Each row below holds a small network's activations on one input, seen along a few directions.
In each table, some parts of the input vary, and every possible input appears once, in random order.
A made-up example of a description, with smaller parts first: one of 6 places along a line, together with either a single point or one of 9 places along a line or (one of 2 separate values, together with one of 8 places around a ring).
Shared parts are said once, and a part with two or three values counts as separate values.

Rows:
x1: [ 37 -71  -5  -4  22  34  33  18 -48 -16  -3 -30  28  16  13 -11  -1  54]
x2: [-19  42   5  12  23 -50  40  -2  59  -5  54  28  -5  21  -8 -32   6  -6]
x3: [-31 -28  12 -21 -30 -31  62 -10 -41  48  15 -27  20   2  21  -1   6  59]
x4: [ 15 -42  30  32  17  33  59  13   0 -37  -1  25   8  35 -38   7  17  36]
x5: [-36 -17  31  27 -29 -42  83   6   4  38  16  21 -24   3 -25  14  22  37]
x6: [ -7  94  15  26   2 -41  14  27  65  38   8  60   6  -2 -29 -14  -8 -44]
x7: [ 14 -62 -30  20 -14  34 -50  -2 -45 -63  13 -47   1  12  15 -29   8  -2]
x8: [ -2 -45   4  55 -25  24 -29   5   9 -78  12  10 -21  21 -35 -10  31 -16]
x9: [ -6  -6   2  -1   0 -52 -28 -29  67 -46  19  32 -40   8 -33 -12 -28 -22]
x10: [ 28  10  39  45  -4  42  34  43   7   6 -46  57  18  13 -59  24   3  -2]
x11: [-31  47  41  42 -44 -25  62  24   7  76 -27  52 -13 -10 -47  30   3  -5]
x12: [  5  20  16  69 -41  42 -50  22  10 -41 -30  41 -10   8 -57   6  13 -59]
x13: [  8 -25 -24 -43   2 -46 -51 -34  20 -31  18 -22  -7  -1  16 -28 -47  -3]
x14: [ 31 -31  -9 -44  37  78   3   4 -62  11 -37 -43  37 -13  44  35  17  39]
x15: [ -3  53 -33 -65  44  -3 -16 -10  -4  44  16 -43  23 -24  75  -5   6  -4]
x16: [-19  -6  -7 -49  -8   3  27  -2 -59  86 -23 -48   4 -42  58  41  23  40]
x17: [ -6  23 -22 -31  25 -43  17  -7  12  10  52 -25  26  13  42 -49 -12  14]
x18: [ -8  70  16  14 -10 -26 -46 -24  63 -13 -20  63 -28   4 -56   2 -51 -69]
x19: [ 17 -32 -41 -15   4  72 -82  -5 -60 -29 -21 -63  -2 -26  49  16  26 -20]
x20: [ 12   6 -41 -71  29  -2 -81 -38  -3   3 -15 -42 -22 -36  53  14 -34 -27]
- What do these inputs look like to the network? => one of 4 places along a line, together with one of 5 places around a ring
- The inputs of x9 and x8 match in every part but the place on the ring of 5. If x20 is changed in the same way as x9 into x8, which row does it become? => x19
- Start at x11 and move only the place on the line of 4, one step at a time. The first step leads to x5. Which rows follow, in order? => x3, x16
- Start at x13 and move only the place on the ring of 5, one step at a time. The first step leads to x7. Which rows follow, in order? => x1, x3, x17

Rows:
x21: [-11  -1   8 -63  -9 -21   6 -11  -1  65 -28  -7  14 -32  22  41 -12  20]
x22: [-30  28  -9 -36 -25 -18  10   3 -16  56  -9 -38   7 -14  39  14  20   3]
x23: [  1 -14  18 -26   5  38  11 -12 -55  46 -53  -5   5 -31  15  43   5  38]
x24: [ -8 -19  12 -24  10   3  34 -12 -33  -1  28 -24  32  31  41 -37  21  47]
x25: [  3 -44  11  -1  -1  50  36  22 -59   9  -1 -35  22  20  36   4  34  29]
x26: [  7  69  41  11  30  -2  62  27  61  37 -17  88   6  17 -64  15 -23  -2]
x27: [-16  15  -2 -32 -23 -19 -51   5 -20  46   0 -14   5 -19  50 -20  27 -10]
x28: [ 41 -65 -18   5   6  46 -16  17 -37 -33 -11 -36  29   6   0  12 -14   1]
x29: [ -2  17 -38 -40  -5  -4 -75 -18  16 -18 -19 -34 -33 -19  25  19  -8 -36]
x30: [  4 -29  -3 -12  15  -2 -13  -2 -25 -21  34 -16  29  20  40 -56  30  36]
x31: [-39  -8  47  35 -49 -44  58  -1  43  25  -9  79 -41  14 -87  21 -19  20]
x32: [ 12 -14 -28 -27  21 -36 -24 -20   1   1  31 -25   8 -14  27 -16 -49  -9]
x33: [  9  73  13  33  28  24 -24  11  91 -41  -6  72 -16  20 -49 -11 -24 -65]
x34: [-26   2  28  59 -49 -31 -19 -17  63 -68   8  56 -63   6 -74   1 -14 -54]
x35: [-11   1 -35 -12  22 -38  -6   0   1  15  45 -34  -3 -17  46 -29  13   8]
x36: [-47   3  36  72 -66 -38   6  15  43   1  26  63 -31  14 -66 -27  17 -12]
x37: [ 20 -33 -18 -31  33  18 -50 -34  -3 -73  17 -19  -6  23  20 -35  -5   3]
x38: [-22   6   0 -34  15 -30  28 -19 -20  47  41 -28   4  -1  55 -27   3  14]
x39: [ 25  67  21  53  26 -16   3  20  56  -6 -16  70  16  26 -57 -14 -37 -55]
x40: [ 12   0 -37  -1   7  58 -67 -22 -24 -38 -34 -36 -23 -26   4  36   8 -25]
x41: [ 28 -33 -32 -12  22  -8  -8  -9 -10 -50   7 -36  19  18   7 -30 -23  28]
x42: [-41  18  48  62 -72 -47  63   1  25  11  26  59 -26  21 -62   1  15 -11]
x43: [ 16 -54  -5  11   3  47 -12  30 -50 -10   5 -27  19   9  33 -15  45  18]
x44: [ 21  -9  -9  -1  -9  39 -50 -12 -59   5 -41 -20   6 -21  11   9 -13  -8]
x45: [  4  95  42  36   9  -5  67  30  43  23  16  68  22  23 -40  -5  11 -35]
x46: [ -6   3 -22  17  -9  38 -29  13 -47  12 -18 -30  12 -31  24  15  43   8]
x47: [ 22 -61  -5 -12  23  40  54  22 -29   3 -32 -38   6  -2   5  46   9  57]
x48: [  3  -2 -51 -30  39 -19 -42 -31  23 -38  28 -37 -39 -13  31  -6 -24 -23]
x49: [-12  -2  31  67 -63 -55  10   0  38 -32   1  59 -36  10 -81  -9 -33 -33]
x50: [ 32 -61 -26  -6  19  68 -46  -2 -15 -64  -2 -36   3   5   2  21   7 -20]
x51: [-19  12  -7   4 -13  42  19   5 -57  32 -25 -37  16 -20  25  33  32  18]
x52: [ -2 -11 -18 -45  37 -41  46 -20  10  41  10 -27 -12 -21  27  16 -22  43]
x53: [ 12 -36  -4 -35  34  -8  51 -12  -3  -7  -2 -26  17  10  11   5  -4  75]
x54: [  6   5 -16 -38 -22 -21 -56  -7  -7  21 -17 -21  14 -21  21   8 -33 -23]
x55: [ 14  83  30  52  12  -8  21  40  57   2  19  73  19   9 -36 -25  20 -44]
- The inputs of x37 and x30 match in every part but one. If x48 is changed in the same way as x37 into x30, which row does it become? => x35
- What do these inputs look like to the network? => one of 5 places along a line, together with either one of 2 separate values or one of 5 places around a ring
- Start at x40 and move only the place on the line of 5, one step at a time. The first step leads to x44. Which rows follow, in order? => x46, x51, x23
- List by row number the other rows that have the place on the line of 5 in common with x54. => x28, x32, x39, x41, x44, x49
- Start at x53 and move only the place on the ring of 5, one step at a time. The first step leads to x52. Which rows follow, in order? => x21, x23, x47
